Each row below holds a small network's activations on one record, seen along a few directions.
After each row come some of the record's fields: VUZA, GOFE, SEM, DISU, MAKU, TODIN.
A field that a record lacks is written absent.
The largest differences between rows may come from other fields.
(in the rows, 500 means zero)
Random noise pushes rows far along 6 fixed directions. That doesn't count. These rows show it; they differ only by the noise:
[565 510 418 413 497 571 548 603 591 530 641 502 423 509 359 534 441 572
 537 556 429 433 491 486 550 517 535 612]
[308 384 449 446 591 674 670 447 608 501 507 567 429 515 525 574 494 645
 597 606 491 510 475 578 561 625 566 452]
[416 517 389 421 550 707 775 417 675 463 541 552 480 562 531 616 465 601
 633 532 427 447 471 589 610 626 588 581]
[433 451 592 675 780 529 424 550 415 455 434 510 425 481 526 337 513 628
 543 630 526 488 540 491 455 452 425 454]
[402 804 340 529 498 603 407 440 573 579 268 583 638 443 557 436 430 572
 496 486 518 555 555 117 287 453 422 758]
[497 707 325 515 695 693 595 498 472 615 314 601 464 398 548 369 282 491
 429 478 468 393 553 299 354 441 455 533]
[485 594 580 645 570 503 463 459 606 318 528 450 590 625 529 505 642 663
 700 567 478 537 507 493 563 507 467 758]
[732 801 235 405 628 776 662 581 406 667 397 558 322 360 417 428  45 307
 319 319 426 235 511 266 411 339 489 522]

[573 609 441 498 496 613 648 476 467 467 454 459 485 529 527 469 372 449
 489 415 480 435 504 504 503 476 490 566] -> VUZA=faki GOFE=lub SEM=absent DISU=gukis MAKU=zeve TODIN=mas
[669 475 480 452 304 436 492 564 588 440 689 417 535 616 370 636 570 532
 563 427 475 518 441 586 631 506 563 675] -> VUZA=bako GOFE=lub SEM=absent DISU=gukis MAKU=pige TODIN=podu
[189 478 244 300 452 543 617 433 617 769 312 754 664 283 685 490 533 588
 392 657 511 583 550 470 202 702 566 404] -> VUZA=gep GOFE=nono SEM=mel DISU=gukis MAKU=absent TODIN=kuzup
[308 492 645 564 388 501 109 506 334 497 284 463 479 433 514 473 472 504
 458 510 729 786 471 146 357 348 375 471] -> VUZA=faki GOFE=lub SEM=absent DISU=mul MAKU=veru TODIN=tez
[792 718 529 578 534 394 408 647 524 452 622 421 667 620 412 337 557 585
 604 527 385 408 592 446 502 408 399 856] -> VUZA=bako GOFE=nono SEM=absent DISU=mul MAKU=zeve TODIN=podu
[557 478 484 490 564 529 650 584 560 552 527 547 513 508 472 434 483 537
 507 535 408 450 543 563 477 523 539 493] -> VUZA=bako GOFE=lub SEM=absent DISU=mul MAKU=pige TODIN=sima
[158 619 435 609 647 583 616 176 531 470 218 610 744 583 844 457 646 642
 621 487 525 589 570 402 321 579 450 560] -> VUZA=gep GOFE=nono SEM=mel DISU=gukis MAKU=pige TODIN=mas
[732 685 575 670 517 544 312 530 447 327 485 396 576 621 450 447 528 470
 557 414 494 481 512 413 541 359 450 714] -> VUZA=gep GOFE=lub SEM=mel DISU=mul MAKU=pige TODIN=podu
[361 408 451 572 581 517 532 356 483 403 454 501 491 484 566 541 564 580
 640 509 538 587 521 491 516 600 480 432] -> VUZA=gep GOFE=lub SEM=mel DISU=mul MAKU=absent TODIN=luv
[434 441 571 608 530 443 453 439 516 380 559 392 500 522 482 586 597 604
 626 502 548 597 486 516 615 480 469 506] -> VUZA=nupe GOFE=lub SEM=absent DISU=gukis MAKU=zeve TODIN=tez
[780 509 627 527 528 482 508 568 417 389 578 415 374 573 477 459 411 378
 432 430 470 371 449 676 683 388 521 501] -> VUZA=bako GOFE=lub SEM=absent DISU=gukis MAKU=veru TODIN=risi
[536 128 672 407 519 516 508 594 401 535 768 449 257 507 319 633 432 446
 471 521 548 489 385 780 706 518 587 162] -> VUZA=nupe GOFE=nono SEM=absent DISU=gukis MAKU=pige TODIN=tez
[606 455 404 546 784 258 804 597 697 554 719 596 647 523 535 174 753 721
 554 775 245 364 680 866 519 683 522 633] -> VUZA=bako GOFE=lub SEM=absent DISU=gukis MAKU=absent TODIN=risi
[419 360 617 431 259 285 373 575 653 462 667 484 596 592 445 573 711 630
 547 655 507 650 463 556 510 630 536 596] -> VUZA=bako GOFE=lub SEM=absent DISU=gukis MAKU=absent TODIN=vig
[754 776 269 423 693 675 803 587 503 643 395 606 549 441 560 219 239 404
 391 491 334 273 583 442 374 495 477 619] -> VUZA=faki GOFE=lub SEM=absent DISU=mul MAKU=veru TODIN=mas
[519 594 771 802 662 441 376 347 414 277 360 437 631 639 634 455 606 484
 615 448 594 575 491 485 529 388 387 565] -> VUZA=nupe GOFE=nono SEM=absent DISU=mul MAKU=pige TODIN=mufe
[418 515 621 510 457 416 294 468 429 514 323 509 537 515 580 479 475 424
 460 557 586 599 465 399 385 456 480 456] -> VUZA=gep GOFE=nono SEM=mel DISU=gukis MAKU=veru TODIN=vig
[464 467 525 457 448 424 509 439 625 464 516 518 596 604 501 584 598 556
 545 577 471 569 467 589 565 610 498 612] -> VUZA=som GOFE=nono SEM=absent DISU=gukis MAKU=veru TODIN=risi
[438 417 750 652 540 349 289 473 419 453 415 434 526 555 572 403 612 571
 507 637 591 628 504 513 416 458 414 457] -> VUZA=bako GOFE=nono SEM=absent DISU=gukis MAKU=zeve TODIN=vig
[513 654 320 381 416 471 496 564 553 722 495 582 575 429 439 473 491 535
 400 511 440 467 584 328 406 485 444 601] -> VUZA=nupe GOFE=nono SEM=absent DISU=gukis MAKU=zeve TODIN=loz
[617 561 388 578 755 284 476 733 400 609 617 497 521 366 365 221 567 546
 384 565 326 386 725 495 316 449 403 477] -> VUZA=gep GOFE=lub SEM=mel DISU=mul MAKU=zeve TODIN=kuzup
[292 286 590 449 565 530 590 517 608 623 460 639 467 503 625 454 563 608
 487 708 546 587 466 747 504 704 566 325] -> VUZA=bako GOFE=nono SEM=absent DISU=gukis MAKU=absent TODIN=loz
[664 470 777 707 503 588 459 369 396  97 546 277 358 682 572 721 507 336
 670 270 553 488 394 636 824 356 512 523] -> VUZA=gep GOFE=lub SEM=mel DISU=mul MAKU=veru TODIN=mufe
[612 668 449 450 451 543 476 548 505 549 455 548 488 473 477 430 356 450
 403 438 511 406 525 368 431 423 442 631] -> VUZA=bako GOFE=nono SEM=absent DISU=mul MAKU=zeve TODIN=risi
[468 644 714 744 493 531 326 333 346 320 242 435 537 496 657 584 442 401
 532 240 618 553 515 352 510 333 426 567] -> VUZA=nupe GOFE=lub SEM=absent DISU=mul MAKU=absent TODIN=loz
[586 441 358 555 803 447 691 603 448 532 543 608 407 414 445 308 468 572
 535 571 320 407 618 661 444 505 452 304] -> VUZA=gep GOFE=lub SEM=mel DISU=mul MAKU=pige TODIN=tez
[665 601 640 559 572 463 439 586 623 406 582 481 539 601 432 367 534 473
 595 568 432 448 462 556 504 563 429 693] -> VUZA=gep GOFE=nono SEM=mel DISU=mul MAKU=zeve TODIN=mufe
[404 467 500 552 505 452 567 393 530 437 547 510 618 481 598 519 587 478
 588 525 507 475 550 613 516 532 510 506] -> VUZA=gep GOFE=nono SEM=mel DISU=mul MAKU=zeve TODIN=mufe
[564 376 376 317 369 353 737 543 759 525 822 509 603 525 526 675 711 565
 582 553 327 464 542 868 596 730 688 617] -> VUZA=gep GOFE=lub SEM=mel DISU=gukis MAKU=absent TODIN=kuzup
[481 412 535 586 616 526 516 504 393 449 376 530 435 503 529 439 479 530
 486 495 574 519 477 518 459 472 460 347] -> VUZA=bako GOFE=lub SEM=absent DISU=mul MAKU=pige TODIN=mas
[505 548 395 425 311 452 484 447 547 466 633 362 502 484 356 591 504 533
 557 382 490 549 495 400 556 473 494 628] -> VUZA=bako GOFE=lub SEM=absent DISU=gukis MAKU=zeve TODIN=luv
[626 447 382 388 570 504 685 604 504 632 686 543 384 414 380 426 408 485
 413 491 403 401 508 640 541 502 588 387] -> VUZA=bako GOFE=lub SEM=absent DISU=gukis MAKU=pige TODIN=tez
[398 549 340 428 734 663 913 444 628 550 498 639 490 561 643 454 564 587
 616 578 351 375 564 677 569 649 521 456] -> VUZA=gep GOFE=nono SEM=mel DISU=mul MAKU=veru TODIN=loz
[484 468 440 400 670 657 547 577 504 600 408 571 424 421 474 314 412 517
 394 654 438 447 516 382 393 521 536 375] -> VUZA=gep GOFE=lub SEM=mel DISU=mul MAKU=veru TODIN=vig
[426 317 573 543 684 452 580 552 594 494 529 547 551 579 513 372 659 633
 580 648 488 517 471 656 494 648 502 401] -> VUZA=nupe GOFE=nono SEM=absent DISU=mul MAKU=pige TODIN=mas
[510 379 428 416 540 638 590 557 397 586 570 503 296 399 418 540 407 459
 366 506 464 441 453 609 518 507 551 243] -> VUZA=gep GOFE=lub SEM=mel DISU=gukis MAKU=pige TODIN=kuzup
[501 373 605 586 474 630 565 395 395 271 609 354 360 608 394 708 454 455
 669 296 523 472 395 590 751 453 599 472] -> VUZA=gep GOFE=lub SEM=mel DISU=mul MAKU=pige TODIN=podu
[561 484 617 620 612 666 576 508 390 305 554 356 352 616 434 581 336 398
 559 415 494 395 426 564 689 391 510 378] -> VUZA=gep GOFE=lub SEM=rifo DISU=mul MAKU=zeve TODIN=sima
[337 442 482 345 159 456 181 607 633 605 488 532 567 526 397 621 569 590
 481 656 562 749 406 230 412 569 534 600] -> VUZA=gep GOFE=lub SEM=mel DISU=gukis MAKU=veru TODIN=sima
[311 544 499 505 335 388 467 279 573 435 534 489 639 624 630 677 683 567
 572 417 519 585 544 524 517 530 502 681] -> VUZA=gep GOFE=nono SEM=mel DISU=gukis MAKU=zeve TODIN=risi
[664 591 490 467 565 548 630 613 574 547 542 521 533 543 512 396 436 503
 473 576 406 386 532 594 522 550 539 545] -> VUZA=bako GOFE=lub SEM=absent DISU=gukis MAKU=zeve TODIN=sima
[623 453 561 550 530 489 639 458 492 388 648 430 396 562 462 515 477 465
 558 426 475 437 455 674 667 453 574 441] -> VUZA=bako GOFE=lub SEM=absent DISU=gukis MAKU=pige TODIN=mufe
[525 587 459 495 461 498 566 422 499 513 436 508 615 499 634 556 432 428
 446 367 529 420 479 596 529 516 566 530] -> VUZA=nupe GOFE=lub SEM=absent DISU=gukis MAKU=absent TODIN=podu
[730 748 554 567 466 467 409 581 512 432 514 468 551 593 544 453 453 413
 534 406 429 409 456 389 498 402 498 764] -> VUZA=gep GOFE=nono SEM=mel DISU=gukis MAKU=veru TODIN=sima
[348 506 278 310 374 610 553 474 618 593 473 525 548 527 431 632 467 559
 509 481 447 579 467 275 444 517 508 601] -> VUZA=gep GOFE=nono SEM=rifo DISU=mul MAKU=veru TODIN=mas

Here are new rows. What are their fields?
[166 400 433 636 618 461 529 349 544 544 423 572 617 445 661 399 697 660
 553 658 485 634 589 495 390 633 420 400] -> VUZA=gep GOFE=lub SEM=mel DISU=gukis MAKU=zeve TODIN=mufe
[125 444 564 440 356 759 438 213 487 401 275 561 504 546 676 789 439 519
 605 422 665 744 357 325 522 534 518 414] -> VUZA=gep GOFE=nono SEM=mel DISU=mul MAKU=veru TODIN=tez
[416 588 482 689 600 570 468 397 462 430 346 435 486 499 561 493 428 553
 544 502 524 546 491 361 450 394 449 514] -> VUZA=gep GOFE=lub SEM=rifo DISU=gukis MAKU=zeve TODIN=sima
[525 459 489 541 701 599 805 535 606 519 545 587 554 567 557 354 584 604
 593 673 375 415 530 670 540 631 521 440] -> VUZA=bako GOFE=lub SEM=absent DISU=mul MAKU=pige TODIN=sima
[673 544 427 428 334 344 352 607 440 551 734 424 438 427 289 549 430 373
 422 368 485 467 494 466 525 358 575 540] -> VUZA=gep GOFE=lub SEM=mel DISU=gukis MAKU=pige TODIN=tez
[551 768 591 603 601 432 303 533 498 531 273 503 663 506 538 359 548 529
 484 532 555 577 531 270 272 452 343 689] -> VUZA=nupe GOFE=nono SEM=absent DISU=mul MAKU=zeve TODIN=kuzup
[282 406 311 384 522 414 533 535 529 840 404 723 567 306 591 321 480 547
 237 631 502 535 609 460 255 625 501 367] -> VUZA=bako GOFE=lub SEM=absent DISU=gukis MAKU=absent TODIN=risi
[379 577 423 471 250 636 349 426 531 463 435 437 565 517 337 625 543 550
 599 373 515 627 482 205 488 454 483 646] -> VUZA=gep GOFE=lub SEM=mel DISU=mul MAKU=pige TODIN=podu
[481 494 606 459 290 358 271 561 574 468 605 470 568 524 418 556 644 521
 582 556 518 632 380 493 511 522 484 667] -> VUZA=gep GOFE=nono SEM=mel DISU=gukis MAKU=veru TODIN=tez
[679 416 535 606 731 358 360 712 419 529 662 502 454 456 392 229 609 563
 451 658 414 466 615 627 454 445 452 393] -> VUZA=gep GOFE=lub SEM=mel DISU=gukis MAKU=pige TODIN=tez
[790 580 430 360 432 505 656 639 513 633 648 523 390 477 441 502 306 362
 375 470 427 316 466 607 572 523 636 520] -> VUZA=bako GOFE=lub SEM=absent DISU=gukis MAKU=absent TODIN=sima
[359 453 577 412 310 697 507 433 656 404 509 463 463 622 456 731 588 513
 648 522 556 617 370 506 676 620 549 567] -> VUZA=gep GOFE=nono SEM=mel DISU=mul MAKU=veru TODIN=loz
[409 382 577 507 439 393 415 503 584 392 572 518 494 603 526 557 655 590
 573 574 510 581 438 599 574 566 507 573] -> VUZA=gep GOFE=nono SEM=mel DISU=gukis MAKU=veru TODIN=risi
[349 386 505 439 462 508 582 475 517 474 526 566 486 513 478 584 543 560
 551 502 542 609 461 577 544 575 542 369] -> VUZA=bako GOFE=lub SEM=absent DISU=mul MAKU=pige TODIN=tez
[687 785 482 651 701 492 629 455 392 501 336 518 584 426 740 324 403 385
 407 337 430 366 580 536 368 430 469 559] -> VUZA=bako GOFE=lub SEM=absent DISU=gukis MAKU=absent TODIN=kuzup
[710 443 556 425 506 559 442 742 446 542 672 501 367 515 302 429 386 415
 394 561 435 376 468 571 537 488 571 397] -> VUZA=gep GOFE=lub SEM=mel DISU=mul MAKU=pige TODIN=sima
[236 311 407 190 180 652 516 430 630 609 529 589 435 448 452 753 430 470
 480 488 521 629 423 403 534 684 638 382] -> VUZA=gep GOFE=lub SEM=mel DISU=mul MAKU=veru TODIN=mufe
[471 321 583 674 659 363 239 610 280 477 567 421 359 397 345 327 619 557
 435 630 550 532 620 437 423 398 329 301] -> VUZA=gep GOFE=lub SEM=mel DISU=mul MAKU=zeve TODIN=mufe
[386 355 627 539 397 351 214 574 424 448 641 441 476 498 368 493 654 581
 546 606 514 669 433 454 537 490 443 463] -> VUZA=gep GOFE=lub SEM=mel DISU=gukis MAKU=veru TODIN=tez
[324 532 379 292 195 515 586 264 681 516 436 571 625 534 567 809 560 403
 545 384 587 632 491 516 505 563 638 557] -> VUZA=gep GOFE=nono SEM=mel DISU=mul MAKU=pige TODIN=mufe
[554 513 695 583 329 506 386 442 537 238 570 325 519 638 468 699 560 475
 681 415 536 524 465 565 674 428 553 621] -> VUZA=gep GOFE=lub SEM=mel DISU=mul MAKU=zeve TODIN=sima
[492 488 551 544 599 469 492 542 550 485 477 552 604 521 501 306 644 640
 532 691 426 527 551 484 486 545 411 616] -> VUZA=bako GOFE=lub SEM=absent DISU=mul MAKU=veru TODIN=risi
